These are the activations of a small neural network, seen along a few directions. Each row is one input.
In each table, some parts of the input vary, and every possible input appears once, in random order.
Descriptions start from the smaller parts, as in this example, which fits no table here: one of 6 places along a line, together with either a single point or one of 9 places along a line or (one of 2 separate values, together with one of 8 places around a ring).
Shared parts are said once, and a part with two or three values counts as separate values.

Table:
x1: [  4  -2 -31  64  14  69  -4  -6  16 -12   9  12   8   2 -20  28  33]
x2: [  2  17  42 -34   7 -76 -30  13   0  30  29  -6 -28  13  26 -19 -18]
x3: [ 13   9  40 -45   3 -76 -30   6  10  17  27 -11 -11  -7  32 -22 -18]
x4: [ -4  -7 -42  38  12  82 -13 -11  -4 -17 -10   7  24  14 -25  43  12]
x5: [-17  -9 -34   1 -75  41  62 -26  -7 -37 -29  26  26   3 -16 -16 -28]
x6: [-11  -9 -42  34  38  68  -2   0 -23 -20 -22   0  26 -11 -39  48  18]
x7: [ -7  15  35 -31   8 -67 -15  13   5  33  22 -13 -50  25  33 -26  -2]
x8: [ 15  -3  43 -31   0 -68 -20  13   9  14  20 -17 -24 -10  39 -40 -13]
x9: [  6   0  36 -32   5 -65 -14  20  11  23  18 -18 -43   2  41 -46   0]
x10: [ -3 -19 -34  43  34  45  11   9 -17  -2 -43  10  37 -26 -37  43  51]
x11: [  1   7 -12  -8 -46  48  53 -31  -1 -30 -22  11  34  -5 -33   6 -35]
Describe the family of inputs behind these rows.
Answer: either one of 2 separate values or one of 4 places along a line or one of 5 places around a ring
Start at x1 and move only the place on the line of 4, one step at a time. The first step leads to x4. Which rows follow, in order?
Answer: x6, x10

Table:
x12: [-11  -7 -24  23 -47  70  60  -6 -16  13 -36  18  -7  29 -18   2  22]
x13: [  2   2  58 -50   8 -97  10   6 -12  26   5 -10  -9 -12   3 -15 -25]
x14: [-13  12 -14  25  56  53 -35  10  -3  21  12 -17 -27  32 -25  52  17]
x15: [ 11  12 -21 -13 -48  38  38 -52   9 -77 -12   9  42 -11 -18 -12 -74]
x16: [  9 -28 -26  40  31  22  26  25 -14 -20 -18 -19  27 -58 -13   4  43]
x17: [ 15   9  -7  19  58  28 -83  -1  -9   7  23 -28  33  13 -31  75  32]
x18: [ 17 -38 -11   9 -51  55  51 -20   0 -28 -49 -13  43 -30 -26 -14  11]
x19: [ -8 -17  33 -52  -8 -72 -19  15 -22   0   1 -12 -43   8  40 -33 -20]
x20: [-25  28 -36   1 -46  58  48 -35   1 -30  -1  30  -4  49 -21  -4 -58]
x21: [ 22  -2   9   8  78  39 -34  12   2 -13   1 -27  26 -16  -6  42   5]
x22: [ -5 -22 -17  24 -31  35  22  -8  -2   2 -43  35  42 -10 -12  27  25]
x23: [-27  -3 -38  52  30  41  23  27 -23   9  -7  10 -19  -6 -19  14  52]
x24: [-16  11  40 -43  -4 -88  -2  -4 -19  29  -3 -22 -27   1  34 -17 -23]
x25: [ -8 -10  -4 -61  -8 -53 -31  26   5  19   1 -13 -31  20  51 -62 -16]
x26: [-20  10 -24  -5 -37  30   7 -38   7 -33   5  48  38   0 -19  24 -51]
x27: [ 22   2  46  42 -18 -26 -47  22  31  27  60   6 -59  29  49 -61 -10]
x28: [ 23  38  50 -66   6 -91   5  18  10  33  -1   6   6 -31  -7 -28 -17]
x29: [ -6 -16 -44  47  35   5 -18  23 -17   0  -1  13  29 -31 -20  37  59]
x30: [ 18  19  28  -2  -4 -47 -20 -16  71  16  64 -14 -60  23  57 -32  28]
Describe the family of inputs behind these rows.
Answer: either one of 2 separate values or one of 5 places along a line or (one of 3 separate values, together with one of 4 places along a line)
Change only the place on the line of 4 in x20. List by row number the other rows that result.
Answer: x12, x14, x23
